Each row below holds a small network's activations on one input, seen along a few directions.
In each table, some parts of the input vary, and every possible input appears once, in random order.
Descriptions start from the smaller parts, as in this example, which fits no table here: one of 6 places along a line, together with either a single point or one of 9 places around a ring or (one of 2 separate values, together with one of 5 places around a ring).
Shared parts are said once, and a part with two or three values counts as separate values.
(in the rows, 128 means zero)

Other details of the inputs vary at random and push rows far along three fixed directions, the same in every table; ignore that.

Rows:
row 1: [104  87  93  82 121 126 102 117  88 172  86 169 149]
row 2: [133 132 138 129 138 144 129  98 151 117  83 139 138]
row 3: [117 137  73 125 112 111  96 113 114 135  79 162 143]
row 4: [ 89  96 124 111 142 153  97 184  94 179 102 173 145]
row 5: [111 150 193 191 131 142 141 179 111 102 195  76 105]
row 6: [107  82 140 122 145 153 117 173  87 192 175 128 133]
row 7: [102 157  77 125  75 110 107 133  84 154 162  98 116]
row 8: [180 140 113 135 127 124 117  92 164  99 137 121 123]
row 9: [104 169  98 150  94 112 108 160  88 104 174 121 109]
row 10: [111 143 140 113  99 142 157 175 125 127 173 125 117]
row 11: [169 129  29  99 150 121 134  51 160 126  63 172 130]
row 12: [139  86 153  95 164 153 161 144 129 145 129 153 123]
row 13: [133 140  79 121 105  98  85 117 150 126  89 147 150]
row 14: [127 138  89 108  90 117 115  95 146 125  95 139 144]
row 15: [100 118  72  92 147 139 137 105  95 194 105 147 118]
row 16: [145 116 163 119 176 144 157  93 154 166 123 112 134]
row 17: [117 169 105 146  84 130 126 161  99  93 168 117 102]
row 18: [173 142 145 160 139  94 105  94 193  64  85 117 136]
row 19: [117 143 205 155 112 118 127 173 127  90 148 106 128]
row 20: [ 94 160 124 126  82 143 136 162 126 103 119 120 123]
row 21: [165 124 102 152 142 100 115  87 143  99 128 103 122]
row 22: [139 106 128 124 144 128 103 132 122 153 155 147 131]
row 23: [122 136 112 115  90 119 131 130 145  96 104 123 125]
row 24: [108 129 163 145 110 127 132 158  84 138 173  89 104]
row 25: [ 95 121 129 105 123 129 154 149  89 159 147 110 113]
row 26: [172  96 200 136 202 136 164 110 172 108 127 133 131]
row 27: [150 137 193 142 125 148 147 128 192  95 119 105 137]
row 28: [150 102 148 141 201 152 161 101 156 148 108 131 128]
row 29: [140 155  85 139 113 100 145  99 156 109 137 105 132]
row 30: [132 165 168 168 114 122 125  99 149  86 105 114 127]
row 31: [118 107 134 105 120 137 108 113 116 166 104 150 155]
row 32: [115 149  87 131 100  98 151 135 118 103 147 104 115]
row 33: [134  83 132  97 148 148 122 156  96 151 147 150 119]
row 34: [145 128 126 147 122 102 113 126 122  96 154 124 117]
row 35: [125  78 170  95 159 155 130 123 135 145  99 148 146]
row 36: [106  89 162 107 137 149 109 170 104 183 125 160 160]
row 37: [116 165 104 130  92 104 145 149 127 109 167 119 127]
row 38: [154 119 207 155 202 153 165 126 166 116 135 138 127]
row 39: [137 166  87 154 116 112 114  80 117 121 121  98 110]
Each input here is: one of 3 separate values, together with either one of 5 places along a line or (one of 2 separate values, together with one of 4 places along a line).
Q: Changing only the choice among 3 separate values turns row 26 into row 37. The same change can be made to row 33. Which row results?
A: row 8
Q: Which other rows does row 22 become when the choice among 3 separate values takes its other values? List them by row number.
A: row 9, row 34
Q: Which other rows does row 20 become when the choice among 3 separate values takes its other values? List them by row number.
A: row 23, row 27
Q: Which other rows does row 19 become when the place on the line of 5 takes its other values? List them by row number.
A: row 1, row 18, row 23, row 35
